Each row below is a small network's average activation on inputs in which a field has the value named, seen along a few directions.
Related values have similar rows: they may be neighbours, one step apart, or belong to one group.
Strong random noise was added to every row along 2 fixed directions; ignore it. To show where, here is one row again and again, with new noise each time:
[-669 -617  201  -18  413  354 -421  -73  278  756 -318 -442  208  282
   13  432  156]
[  34  290  228  -49 -185   50  -14  123  -83 -161 -172  185 -104  172
 -279 -263 -260]
[-337 -129  272 -108  100  223 -329   82  -25  252 -265  -82   46  243
 -269 -109  -29]
[-131  145  290 -129  -80  137 -226  149 -152  -27 -225  111  -48  213
 -377 -346 -149]


Field Buza:
f12: [ 236  356 -122  320  -62 -501  269  230    1 -744  206  494  -55 -213
  172  125 -369]
f11: [-202  169  276 -152 -188  223 -236  174 -257   33 -315  322  -26  288
 -468 -620 -104]
f5: [-186 -209  174  -21  382 -333 -542  168 -188 -304  127  171  297 -151
   77 -261  -36]
f4: [ 312  128  156  -89 -240 -141  167  333   76 -263  354  273 -129  189
   97 -116  215]
f2: [ -60  169   45  103  -83  247   64  -51  209  235 -151  188 -140  -69
  -95  -68 -114]
f3: [ 278  296 -248 -374 -222 -176  -65 -190 -887 -187  -68  -50  -91 -229
 -158 -826   74]
f7: [-444 -413  -22   41   77  390 -114 -210  264  377 -100 -273  -65  -64
 -222    9   59]
f8: [  96   39 -427 -129   53  -96  144 -410 -532   73   34 -594  123 -368
 -104 -182  120]
f10: [ 396  384 -327  344  -73 -614  477  -12  305 -673  160  320 -184 -177
  299  462 -480]
f1: [ 260 -204   34 -211   29  183  122   19  309   14  344  -43  129  132
  183  162  419]
f9: [ 176  359   15 -360 -158  173 -325   62 -846 -303 -181   89 -173 -349
 -669 -907  162]
f6: [  66 -254  180 -101    6  123 -316  331  -37  272  328  -34   97  286
   87   40  587]
Buza is arranged as 4 separate groups.
Question: Which other values are in the same group as f4? Give them in the order they are listed.
Answer: f1, f6
Question: Which other values are in the same group as f9? Give them in the order they are listed.
Answer: f3, f8
Question: Which other values are in the same group as f12? Give them in the order they are listed.
Answer: f5, f10

Field Dizar:
h9: [ 803  577 -462  -65 -399 -613  179  147 -518 -550  296   42   92 -334
  148 -509 -425]
h5: [-319  -90    2   23   71  296   24 -412 -473  297 -332 -337  -95 -190
 -132   62  194]
h6: [ 488 -107  194 -576  -51 -162 -134  349  -68 -341  152  581 -256  290
  -60  -36  132]
h7: [ 229   36 -293  -96  214 -298  162 -454 -510 -178   22 -192  -86 -398
  160  282  296]
h3: [-856 -576  306  -23  693 -158 -702  283  337  270 -116 -261   -2  236
 -113   -6  361]
h2: [ -45  509 -108  447 -132 -165   69  157  398 -478   18  640   80 -414
 -190 -290 -712]
h4: [-273  465  489  369 -281   71  216   82  -90  -84 -282   28  -62  224
   -6 -597 -399]
h8: [-386 -624   -9   20  195  573 -372   51  438  510  236 -514  466  331
 -166  384  399]
h1: [ -20 -502   43 -309  -79  661   39 -123  282  838 -123 -135  -15  353
   85  447  415]
Dizar is arranged as 3 separate groups.
Question: Which other values are in the same group as h9? Give them in the order they are listed.
Answer: h5, h7
Question: Which other values are in the same group as h2? Give them in the order they are listed.
Answer: h3, h4

Field Zofo:
u8: [ 314  472  352  -45 -415 -233 -446  410 -353 -766  329  586 -222  146
 -433 -682 -128]
u10: [-276  -97  193  204 -164  392   27  157  -62  281 -146 -151  -27  158
 -154 -148 -237]
u7: [ 125  -66 -274 -260    2   97  148 -314  -92  268  262 -265  134 -216
  102 -205  308]
u3: [-168  314 -151   70  -91 -297 -157  -87 -309 -346 -153  118  -75 -172
 -271 -131 -118]
u12: [ 313   15 -204 -543 -178  169 -176  220 -572  122  -77 -193 -436   14
 -619 -442  471]
u9: [-633 -310   60 -130  331  220 -250 -177 -284  217 -262 -285  143 -254
 -202 -308  -32]
u6: [ 364  523   97  217 -554   28  559  135  326 -174 -310  260 -310  362
   78  255 -331]
u11: [ 306    2 -203 -268 -114   40   81 -334 -286   54  187  119   -2 -311
  129  -50  114]
u1: [ 132   72  260 -229   99  -93 -200  266  256 -756  425  474  243  306
 -338 -164  150]
u2: [ 439  360 -201  327  -39 -554  290 -106 -289 -366 -129   25 -154 -252
  385  382 -265]
u4: [-658 -426  371   62  364  532 -293   50  266  653 -368 -171  302  236
  -81  -74  104]
u5: [-195 -299  176  -19  459 -221 -356  301  293  161  122   56  251   74
  215 -210   24]
Zofo is arranged as 4 separate groups.
Question: Which other values are in the same group as u2? Give them in the order they are listed.
Answer: u3, u9
Question: Which other values are in the same group as u7? Give them in the order they are listed.
Answer: u12, u11
Question: Which other values are in the same group as u5? Give them in the order they are listed.
Answer: u8, u1
